These are the activations of a small neural network, seen along a few directions. Each row is one input.
Each table varies a few parts of the input and shows all the possible inputs, shuffled.
Descriptions start from the smaller parts, as in this example, which fits no table here: one of 3 separate values, together with either a single point or one of 9 places around a ring or (one of 6 places along a line, together with one of 8 places around a ring).
Shared parts are said once, and a part with two or three values counts as separate values.

Other details of the inputs vary at random and push rows far along three fixed directions, the same in every table; ignore that.
To show where, the next rows are all for the same input, with only those details redrawn:
[ -5 -33  17 -16  17  -6 -30   4  57 -26 -32]
[ -9 -20 -41 -26  -8 -45  22  18 -21  40  -5]
[-12  40   6  15  24  24  40 -26  45 -37  15]
[  0  -9 -35 -37  -6  -6 -12  28  20   2 -14]
[-19 -25  18  16  24 -40  42 -27   7  12  -8]
[ -4  38 -46 -17  -2   9  35  10   9  -2  19]
[-10 -17 -33 -19  -3 -40  23  12 -16  34  -4]
[ -6  42 -47 -13  -1   7  45   5   2   3  22]

Table:
R1: [-19   4  51   7 -16  30 -57  -9  31  -7 -19]
R2: [-18 -34  23  26  33 -32  32 -12   6  13 -14]
R3: [  4  26 -37  -2  -6  15  37  16  -9  -6  45]
R4: [ 10  -3  47  11  30 -45  27 -18  -5  13 -18]
R5: [ -3  18 -43   2 -24  32  15 -15 -25 -17  34]
R6: [-18 -14  26  23  17 -40   9 -35 -18   8 -26]
R7: [ -2  37 -38 -19 -11   6  43   0  -1  -5  33]
R8: [  0  10  65   6 -21  19 -46   7  19  -1 -28]
R9: [ -1 -12  24  12  19  14 -59   6  16 -32 -25]
R10: [  1  33 -49 -14   2  32  41  -9   4   2  27]
R11: [ -6 -40 -42   6  -7  -6  -5   9 -46  26  -3]
R12: [ -9  29   2  31  30  24  40 -11  23 -28  29]
R13: [  3  27 -47  -2  13  41  37   7  -4   6  25]
R14: [  9   7 -14 -22 -18   4 -56  16 -10 -17  -3]
R15: [-23  33  -5  19   5  16  25 -25  19 -36  -4]
R16: [  0 -20 -33 -12 -24   3 -28  30 -17 -13   0]
R17: [-24 -29  13  41  16 -22  15 -17 -16  -5 -10]
R18: [-22  45 -16  -4 -28  29  35   6   7  28  41]
R19: [-12 -38  36  -7  -9  37 -38  -9  51   8  -4]
R20: [ 33  14  -7 -22   7   0 -29  49  -5   5  -6]
R21: [ -6  46  17  13   4  20  16 -39   5 -37  12]
R22: [  1  32  17  30  10  26   6 -21  -6 -37  27]
R23: [-22 -38  22  29  -2 -39  14 -31 -22  -5  -1]
R24: [  1  16   7  17  14  38  30 -39  25 -36  42]
R25: [ 12  49 -27 -30  -5  10  16   2  -7  -1  29]
R26: [  6  -3  44  16   0 -42  23 -28 -35   3 -17]
R27: [ 20  24 -13 -27 -14  -3 -34  31  -9  -6 -33]
R28: [ -4 -20  39  19  22 -41  16 -34 -16   9  19]
R29: [  9 -46 -26  -7  -2  -7  10   7 -29  25  25]
R30: [ 11 -12 -15  24 -61 -23  -6  -5 -13  66 -13]
R31: [-21 -18  58  15   4 -20   1 -23   4  42   4]
R32: [ 19  47  37  36  10  28  17 -13  -5 -44  20]
R33: [ -7 -35 -29 -12 -23 -11   7 -16 -33  13  -3]
R34: [ -9 -13 -40 -22  -4 -37  26  14 -17  34  -2]
R35: [ 36 -21  50  -6  16   0 -43  22  23 -27 -12]
R36: [ 13   8 -19 -28  14   6 -32  37   7   7 -13]
R37: [ 21 -14 -19   7 -46 -33   7   5  -5  86   1]
R38: [ -6 -32   9  13  16  37 -36  -8  32 -35 -34]
R39: [ 32  19  -7 -24  11   0 -21  50  -2  10 -20]
R40: [-10 -33 -39 -10 -15 -14   4  -6 -30  24 -16]
R41: [ -7   0 -36  -8  -6  15 -22  32   2 -11 -27]
R42: [ 27  -7   6 -22  -9 -40  -7  23 -34  23   7]
R43: [ 20  -2  41  10  16  14 -59  22  18 -37 -37]
R44: [ 30  60  -8 -23  -4   9  29   9  -8  -7  23]
R45: [ 28  13   3 -22 -24   2 -56  30  -9 -22 -14]
R46: [ 19 -27  35  -7  21   8 -55  10  33 -30  -2]
R47: [ -9 -47  10  30  31 -16  32 -25 -15  20  13]
R48: [  3 -49 -34  -2 -21  -5  -7   8 -48  19   8]
R49: [-23  -8  -4 -21 -47  20 -50  28  15  15 -19]
R50: [ 17  11  39  12  19  16 -37  15  19 -34 -42]
R51: [-13 -27  24  17  11 -32  29 -26   1  -1  16]
R52: [  0  43   8   3  27  12  20 -21  24 -18  12]
R53: [ -2 -12  78  19   1 -28  10 -12  -6  46  -8]
R54: [ -4  -6 -24 -29 -26   4 -30  12   8 -22 -19]
R55: [-13 -11 -14 -18 -43  52 -46  12  12  12  -5]
R56: [ 11 -23 -29 -38 -11  14 -10   4  11  -2   5]
R57: [-10  51  10  35  27  32  17 -19   3 -30   2]
R58: [ -5 -21  33  28  39 -34  13 -17 -15  18   5]
- Describe the family of inputs behind these rows. => one of 2 separate values, together with either a single point or (one of 4 places along a line, together with either a single point or one of 6 places around a ring)
- Changing only the choice among 2 separate values turns R41 into R2. The same change can be made to R50. Which row results? => R39
- A walk changes only the place on the line of 4. It starts at R8 and steps to R1. List the rest of the walk in order. => R49, R55
- Change only the choice among 2 separate values in R8. List by row number the other rows that result. => R53
- Change only the place on the ring of 6 in R38. List by row number the other rows that result. => R5, R11, R33, R40, R48
- Change only the choice among 2 separate values in R23. List by row number the other rows that result. => R51

Table:
R59: [  0  47   3  16   3  16  35 -15   7  -8  10]
R60: [ -4  39  17  32   3  17  38 -28  -4 -22  29]
R61: [ 18  27  11  -2  20  27  -7   3  27 -44  12]
R62: [ 15  57 -31  -7  -8  39   0  13   3 -29  10]
R63: [-13 -51  11   3  -7 -28  -7  -9  -2  12 -12]
R64: [-23 -35  -2  14  10 -36  24  -9 -20  22 -11]
R65: [ -9  -1 -27  -9 -11 -43  26  19 -52  56  -3]
R66: [ 13  30 -25 -14 -18  23  -8  25   1  14  13]
R67: [  5 -28  26  -9   3   4 -43   7   8 -12 -18]
R68: [ 28  13 -21 -52  -8  21 -50  47  32 -15 -10]
R69: [-13 -21  41  42  20 -41  31 -46 -27  11   0]
R70: [ 19  23 -20 -12 -10  36 -28  26   5 -13   9]
R71: [  4 -22  -5 -28 -18 -14 -27  23 -14  33 -14]
R72: [  3 -23 -34 -37 -20   5 -48  23  13  -3 -18]
R73: [  1 -73  15  -3   3 -14 -47   7  21  10 -29]
R74: [-11  18 -53   4 -14 -17  67  -8 -52  37  22]
R75: [ -7   5 -54 -20 -22   2  21  15 -37  35  24]
R76: [ -6   6  42  24  28  16 -12 -14  28 -45 -15]
R77: [ -7  -7  62  29  11   1  -2 -31  38 -23  -8]
R78: [ -5 -60  21   1  24 -36   3 -13   8   5 -11]
R79: [ -7  54  22  26  11  23  34 -36  18 -21  21]
- Changing only one part turns R67 into R71. The same change can be made to R61. Which row results? => R68
- Describe the family of inputs behind these rows. => one of 3 separate values, together with either a single point or one of 6 places along a line
- Change only the choice among 3 separate values in R74. List by row number the other rows that result. => R59, R62
- Change only the place on the line of 6 in R63. List by row number the other rows that result. => R64, R72, R73, R74, R75
